A small network was shown many inputs. Here are its activations along a few directions, one row for each input.
Each table varies a few parts of the input and shows all the possible inputs, shuffled.
A made-up example of a description, with smaller parts first: one of 6 places along a line, together with either a single point or one of 9 places around a ring or (one of 3 separate values, together with one of 8 places around a ring).
Shared parts are said once, and a part with two or three values counts as separate values.

Other details of the inputs vary at random and push rows far along two fixed directions, the same in every table; ignore that.

Rows:
row 1: [-19  -3  15  -1   6 -21  29  22 -29   8 -25]
row 2: [-21  -8   2   0  -2 -31  12  27  10 -15 -10]
row 3: [ -5   7 -22  26   1  41 -15 -36   8   5   9]
row 4: [-19  29 -19  35   1  23 -11 -22  -2   6   8]
row 5: [-22  -8   4   0  16 -46  16  22  -3 -18 -11]
row 6: [-49   6 -29  35  12 -27  18  33 -22 -23   1]
row 7: [ 20   8 -12  29  -7  24 -32 -30  12 -10  32]
row 8: [  6  23  -4   0  -4  44 -21  -3  25  24   0]
row 9: [-58  35 -12  21   5 -27  28  19 -35 -11 -12]
row 10: [  4 -31  37 -29   3  -8   4 -29  -1  -9 -11]
row 11: [ 14 -21  27 -13 -17 -15  -6 -20 -22 -36  24]
row 12: [  2   8 -19   3  -1  25 -16 -24  36  26 -10]
row 13: [-40  17 -15  15  21 -52  29  41  -4  -3  -3]
row 14: [ 33  15  -4   0   6  24 -28  -5  23  16  34]
row 15: [  1 -29  35 -45 -10  10  -9  -1 -12   1  -4]
row 16: [ 39 -34  33 -18 -12 -11   4  -2 -13   0  21]
row 17: [-21  21 -13   5  25 -24   4  47  -7  -7  -9]
row 18: [ 10  28  -4  -1  10  35 -16 -12  15  32  16]
row 19: [  8  28 -15  21   4  19   7  -1   5  41   1]
row 20: [-29   6 -13  -6  -8 -16  26  -5 -30 -16 -13]
row 21: [ -6  34 -12   8  18  25 -13   2  13  23  -4]
row 22: [ -8  27 -17  14  14  10   2 -16  24  28   1]
row 23: [ 13 -31  20 -20   9 -27   0  -7   5 -24  -4]
row 24: [-46  14  -8   8   5 -17  23  23   7   6 -28]
row 25: [ 12 -33  34 -32   5  -4   1 -33   2 -10 -15]
row 26: [  7 -32  25 -25 -18   1   9   2 -18  12 -16]
row 27: [-30  15  -5  14  -6  -7  27  38 -13  19 -28]
row 28: [ 14  10 -17  -1  -1  19 -29  14  24  12  12]
row 29: [ 33  18 -21  14 -12  21 -14 -32  16 -14  26]
row 30: [ 11 -44   9 -14 -17  -6   2 -19 -16 -38  15]
row 31: [ 10 -22  40 -40   6   7  -5  -9 -15  -8  -8]
row 32: [ 11 -23   2 -19 -19 -19   6 -14 -20 -35  11]
row 33: [ -3 -39  16 -21 -16   9  10 -34 -23 -24   0]
row 34: [ 10  24 -19  21  11  19   2  -2   8  30 -20]
row 35: [-39  33 -18  13   1 -14  32   6 -24 -12 -11]
row 36: [ 24  19 -27  28  10   5  -7  13  15  16  -5]
row 37: [ 16   3 -27  10  -1  10 -24 -10  44  12   5]
row 38: [ 16 -34  41 -37 -16  -2 -11  15  -5 -21  12]
row 39: [ 28   2  -9  16 -16  15  -9  13  20  14   3]
row 40: [ 34  13  -5   2   9  25 -34  -6  26   7  20]
row 41: [ 34 -45  24 -23 -22  -6  -6   4  -7  -2   4]
row 42: [  0  -5   4   9   6 -30  17  33 -16  -2  -8]
Each input here is: one of 2 separate values, together with either one of 6 places around a ring or (one of 3 separate values, together with one of 5 places along a line).
The inputs of row 41 and row 26 match in every part but the choice among 2 separate values. If row 17 is changed in the same way as row 41 into row 26, which row does it become? -> row 31
The inputs of row 5 and row 10 match in every part but the choice among 2 separate values. If row 38 is changed in the same way as row 5 into row 10, which row does it become? -> row 8
Which other rows does row 4 become when the place on the ring of 6 takes its other values? List them by row number. -> row 3, row 9, row 20, row 33, row 35
Which other rows does row 32 become when the place on the ring of 6 takes its other values? List them by row number. -> row 6, row 7, row 11, row 29, row 30
